A small network was shown many inputs. Here are its activations along a few directions, one row for each input.
Each table varies a few parts of the input and shows all the possible inputs, shuffled.
Descriptions start from the smaller parts, as in this example, which fits no table here: one of 6 places along a line, together with either a single point or one of 9 places along a line or (one of 2 separate values, together with one of 5 places around a ring).
Shared parts are said once, and a part with two or three values counts as separate values.
In the rows, zero is written as 128.

Other details of the inputs vary at random and push rows far along three fixed directions, the same in every table; ignore that.

Table:
row 1: [150 148 105 124 110  79 188 126 147 112 170 147]
row 2: [110 129 124 138 162 168 103 112 110 134  76 137]
row 3: [117 139 161 128  71 117 131 162 163 128 188  98]
row 4: [102  87 133 115 146 118  63 148 129 132 134 112]
row 5: [106  94 117 114 117 136  58 136 127 136 122 106]
row 6: [106 120 166 150 153 202  93 109 106 142  70 127]
row 7: [160 170 151 148 142 134 213  91 101 123 115 158]
row 8: [135 124 102 115 117 104 131 139 143 127 144 114]
row 9: [140 127 147 123 132  88 156 140 132 126 171 126]
row 10: [152 107  96 136 178  99 149 120 112 123 120 164]
row 11: [120 124 157 121  77 121 124 153 146 139 176  90]
row 12: [129 123 119 142 172 168 121 103 115 117  67 158]
row 13: [108 118 144 129 116 152  92 142 142 130 125 118]
row 14: [151 116  81 131 154 112 151  97 124 122 110 153]
row 15: [139 127  91 129 142 114 138 119 135 125 119 135]
row 16: [112 126 162 128 105 154 106 150 138 127 131 107]
row 17: [124 116  84 115 146 114  99 121 126 130 106 138]
row 18: [113  98  95 117 135 123  78 118 122 132 108 130]
row 19: [103 108 117 125 133 150  69 137 137 140 108 112]
row 20: [104 133 154 129 104 142 100 144 133 126 135 115]
row 21: [164 167 149 150 145 142 217 106 114 106 110 153]
row 22: [154 137  90 123 133  94 167 120 143 125 141 141]
row 23: [122 168 204 147 103 173 159 144 124 139 135  97]
row 24: [108  90  84 114 128 113  74 124 135 135 126 126]
row 25: [116 144 172 129  76 122 135 144 136 140 176 100]
row 26: [115 137 160 127  97 140 111 151 135 123 148 105]
row 27: [126 118 101 116 137 117 108 123 129 119 112 148]
row 28: [125 114 123 118 124 134 108 138 137 122 120 126]
row 29: [153 151 145 140 139 142 175 104 105 124 114 141]
row 30: [125 138 141 132 156 171 112 117 105 132  79 132]
row 31: [144  97  85 116 184  88 126 113 117 116 116 157]
row 32: [104 123 154 125  93 132  96 142 132 142 151 103]
row 33: [116 127 148 142 157 179 117 100 102 138  78 145]
row 34: [117 144 156 129  75 115 132 162 159 140 187  87]
row 35: [142 111  78 111 154 114 120 120 130 126 102 140]
row 36: [105  93 147 131 136 132  75 159 126 144 140 117]
row 37: [113 128 128 130 115 128 117 135 138 122 137 127]
row 38: [100  98 116 115 115 130  61 133 129 140 125 113]
row 39: [123 136 146 119  82 110 122 158 148 122 175 103]
row 40: [111 149 177 145 138 191 109 128 104 135  88 111]
row 41: [114 129 130 126 116 129 117 135 139 125 137 130]
row 42: [151 142 103 128 108  78 190 115 137 123 174 137]
row 43: [142 143 104 134 177 144 147  94 102 124  69 164]
row 44: [154 123  93 130 146 110 161 100 127 125 120 152]
row 45: [107 137 151 139 152 180 105 119 112 141  83 132]
row 46: [147 129 107 128 100  85 167 126 147 125 175 121]
row 47: [121 114  82 116 148 118 102 121 132 133 109 140]
row 48: [156 127 121 119 146  70 175 128 130 119 167 143]
row 49: [154 165 112 133 115  86 206 122 138 121 167 136]
row 50: [132  91  80 113 144 118 100 116 127 127 107 133]
row 51: [103 146 184 147 133 189 107 127 109 128  89 128]
row 52: [100 126 138 125 125 151  79 138 124 140 111 112]
row 53: [154 146 116 117  92  78 172 143 148 111 183 126]
row 54: [120 137 159 142 147 173 125 104  99 137  84 140]
row 55: [118  84 105 127 161 115  82 141 120 134 123 138]
row 56: [101 138 157 130 110 150 104 144 135 144 136 107]
row 57: [142 102  54 117 148  92 121 116 144 109 117 154]
row 58: [104 114 130 122 118 144  77 145 144 144 126 106]
row 59: [138 117 135 135 136  99 144 146 126 133 161 135]
row 60: [112 133 163 137 148 191 103 127 112 139  77 118]
row 61: [117 130 181 143 140 196 116 117 104 140  83 120]
row 62: [109 139 150 118  89 121 106 155 142 142 160 100]
row 63: [144 157 149 145 130 135 190 103 115 129 130 144]
row 64: [161 138 109 116 105  79 177 124 134 122 172 130]
row 65: [138 127 137 139 151 159 144 105 107 128  90 137]
row 66: [139  88  62 109 141  97 108 116 132 123 118 135]
row 67: [134 120  78 114 152 108 114 115 125 128 104 148]
row 68: [139  95  61 107 143  96 109 126 142 110 117 144]
row 69: [110 126 137 118  98 119  99 148 143 127 149 118]
row 70: [113 142 175 145 146 196 116 126 109 138  79 115]
row 71: [128 115 132 121 114 130 121 131 131 135 135 115]
row 72: [147 148 121 113  90  83 159 149 147 128 184 109]
row 73: [168 168 150 147 143 138 213  94  99 120 116 151]
row 74: [124 162 206 148 106 176 160 141 124 126 129 112]
row 75: [127 133 102 118 114  97 126 135 137 128 146 121]
row 76: [120 163 205 145 107 178 141 140 117 126 127 112]
row 77: [126 120  99 114 120 102 112 132 139 119 136 138]
row 78: [109 125 140 118 109 139  84 151 133 138 135  98]
row 79: [108 106  88 112 132 116  79 134 140 136 124 124]
row 80: [107  89 140 130 150 138  71 151 119 143 124 127]
row 81: [121 146 178 146 121 173 141 133 121 121 112 116]
row 82: [160 159 150 153 141 143 207  95 113 126 118 150]
row 83: [159 158 145 147 150 146 192  94  97 120 104 149]
row 84: [145 139 102 140 177 143 153  90 101 107  67 175]
row 85: [128 130 114 118 104  97 138 139 150 121 163 132]
row 86: [105 124 151 126  87 125 110 144 142 142 168 101]
row 87: [141 112  68 105 144  98 108 125 131 124 118 137]
row 88: [144 107  63 122 158 107 127 109 136 109 104 160]
row 89: [144 142 129 120 104 104 153 140 139 115 159 127]
row 90: [151 130 135 142 204 136 167  95  92 116  83 168]
row 91: [110  97 106 115 123 129  70 142 150 128 124 125]
row 92: [116 165 188 150 104 157 160 135 129 126 143 121]
row 93: [132 105  66 104 139  98  90 130 134 125 121 128]
row 94: [143 169 152 149 123 131 199 116 125 113 139 145]
row 95: [162 175 149 150 137 136 220 111 115 118 122 134]
row 96: [119  96 123 131 137 107 100 152 127 135 150 124]
row 97: [125 140 146 129  88 109 152 135 141 137 178 113]
row 98: [140  96  65 107 141  95 103 114 126 123 121 138]
row 99: [146 110 105 116 161  80 143 125 126 119 144 146]
row 100: [116 135 172 137  86 141 128 142 142 143 164  97]
row 101: [112 133 146 125  92 128 110 155 153 142 162  95]
row 102: [134 147 146 127  88 110 148 149 141 115 171 109]
Each input here is: one of 6 places along a line, together with either one of 2 separate values or (one of 3 separate values, together with one of 5 places around a ring).
Q: The inputs of row 40 and row 30 match in every part but the place on the line of 6. If row 75 is changed in the same way as row 40 into row 30, which row does it become?
A: row 67
Q: The inputs of row 2 and row 56 match in every part but the place on the line of 6. If row 96 is changed in the same way as row 2 into row 56, which row does it become?
A: row 59
Q: Change only the choice among 2 separate values in row 80. List by row number the other rows that result.
A: row 48
Q: Change only the choice among 3 separate values in row 92. List by row number the other rows that result.
A: row 79, row 86
Q: Change only the choice among 3 separate values in row 19. List by row number the other rows that result.
A: row 14, row 88
Q: Change only the choice among 2 separate values in row 55. List by row number the other rows that result.
A: row 31
Q: Start at row 18 and move only the place on the line of 6, one step at a time. The first step leads to row 38. Which rows follow, in order?
A: row 32, row 25, row 54, row 7
Q: Change only the place on the ring of 5 in row 68. List by row number the other rows that result.
A: row 20, row 26, row 88, row 94
